A small network was shown many inputs. Here are its activations along a few directions, one row for each input.
In each table, some parts of the input vary, and every possible input appears once, in random order.
Descriptions start from the smaller parts, as in this example, which fits no table here: line(4) and (point or ring(11) or (values(3) and ring(5))).
Shared parts are said once, and a part with two or three values counts as separate values.
(in the rows, 128 means zero)

Other details of the inputs shift rows strongly along two fixed directions, in all tables alike. That doesn't count.

Table:
r1: [189 170 171 142 180 124 148  66 123 170 188  92 129  87]
r2: [156 136 167 110 170 122 117  93 113  95 131 129  99 185]
r3: [ 93 103 173 138  75  95 154 108 159  93  77 110 128 101]
r4: [100  98  46 151 102 146 139 169 149 148 138 150 143 132]
r5: [119 143  99  98 153 137 126 151 109 169 158 138 107 128]
r6: [125 143 159 128 166 109 120 125  93 157 139 138  97  89]
r7: [147 140 218 127 137  93 118  71 114  66  92  92 100 147]
r8: [132 127  68 188 161 155 103 186  97 204 172 163 159 101]
r9: [133 149 162 122  98 114 118 125 130 107 119 105 138 122]
r10: [ 97 100 154 121  95  96 151 111 149  87  72 115 126  86]
r11: [142 145 216 116 118  97 122  78 120  59  98  89 109 143]
r12: [129  95 173 140  92 117 135  72 176  75  72 131 115 171]
r13: [140 168 111  49 195 137 122 152  75 177 158 129  82 114]
r14: [100 111 154 104  70 108 163 122 154  83  69 104 137  88]
r15: [129 156 141  72 148 135 134 136 107 157 143 124  89 130]
r16: [ 96  82  98 193  57 134 138 150 170 121 101 127 182 114]
r17: [167 173 184  67 229 109  92  96  77 163 172 134  70 165]
r18: [ 91  77  58 172  71 143 152 145 173 120 107 156 148 133]
r19: [107 128 188 110  98  95 148 111 130 113 101 104 114 100]
r20: [112 112 192 141  53  96 137  90 176  58  69  93 143 132]
r21: [ 93  92 168 119  44 128 149  82 194  79  72 112 137 156]
r22: [137 120 149 120 115 137 123 103 149  66 120 124 125 176]
r23: [143 120  41 215 149 155 107 198 115 170 154 158 171 121]
r24: [150 159 127  88 159 146  99 139 114 144 167 134 114 152]
r25: [121 124  15 119 160 162 126 203 105 181 169 153 131 110]
r26: [120 134  31 137 164 147 126 220  89 191 169 154 166  76]
r27: [142 168 202  88 174 111 106 114  75 175 157 114 106 107]
r28: [120 107 181 119 105 117 135  70 155 115  94 136 104 155]
r29: [132  91  51 241  92 151 138 170 149  93  97 137 187 149]
r30: [125 128 118 114 150 139 113 125 121 167 153 145 122 148]
r31: [ 96  86  95 112  94 119 150 117 160  96  87 126 120 122]
r32: [147 152 115  76 221 118 111 122  64 180 158 156  66 113]
r33: [125  62  39 217  75 164 147 155 186  78 102 162 192 185]
r34: [115 121 167 117 131  94 139 100 120 105  84 132  99  82]
r35: [111 120  84 163  73 151 132 177 140 153 134 129 190 107]
r36: [102 123  70 153  80 141 150 192 136 147 131 129 174  94]
r37: [160 180 189  97 155 113 103 109  82 100 149 101 107 133]
r38: [146 131  75 131 130 172 107 164 128 111 171 144 153 161]
r39: [128 146  76 111 140 169 113 168 117 181 169 145 143 143]
r40: [131 121 152 110 114 127 123 106 155 101 116 124 123 165]
r41: [177 169 105 132 203 158 145  80 136 185 212 128 137 127]
r42: [153 165 194 113 180  97  98 102  89 137 135 111  96 126]
Description of these inputs: values(2) and (point or (line(4) and line(5))).
Q: The inputs of r2 and r7 match in every part but the values(2) part. If r22 is changed in the same way as r2 into r7, which row does it become?
A: r11
Q: The inputs of r28 and r8 match in every part but the values(2) part. If r13 is changed in the same way as r28 into r8, which row does it become?
A: r14

Table:
r43: [108 118 152 130  85 117 139 117 145 106  99 112 131 113]
r44: [121 134 147 129 106 122 138 115 136 133 119 112 131 106]
r45: [146 155  95 134 161 144 122 165 107 176 178 131 148 117]
r46: [158 161 120 113 193 138 102 143  80 160 174 138 108 138]
r47: [126 130 125 150 127 122 145 130 126 157 134 122 137  87]
r48: [123 137 117 118 142 128 116 155 106 150 137 135 125 110]
r49: [113 110 144 118  86 115 130 124 147  77  82 118 126 148]
r50: [159 153 181 115 164 119 118  70 123 129 151 116 105 143]
r51: [130  98  76 186 102 148 131 141 164 104 123 140 161 164]
r52: [151 139 114 141 161 144 114 123 118 148 167 141 136 144]
r53: [128 111  88 172  92 151 142 136 165 121 136 127 175 124]
r54: [150 153 188  99 155 116 122  87 113 122 136 115 103 137]
r55: [119 127 172 124 119 103 145 103 129 126 107 115 117  96]
r56: [112 126 170  94 113 106 120 122 120 106  92 122 106 125]
r57: [104  98  81 168  97 128 142 159 147 128 106 136 155 100]
r58: [131 117  92 147 128 143 117 156 124 119 127 144 140 153]
r59: [120 129 177  98 148  95 125 108 106 119  99 123  94 107]
r60: [117 120 159 122  87 120 142 113 154  94 103 110 138 129]
r61: [ 97  99  14  85 122 174 147 167 156 173 152 169 124 145]
r62: [147 165 123 101 186 128 104 153  78 159 169 132 108 128]
r63: [130 109 150 144 115 125 126 101 146  83  98 130 121 172]
Q: What do these inputs look like to the network?
A: point or (line(4) and line(5))
Q: A walk changes only the line(4) part. It starts at r45 and steps to r60. List the rest of the walk in order.
A: r62, r49
Q: A walk changes only the line(4) part. It starts at r63 and steps to r51. List the rest of the walk in order.
A: r52, r50
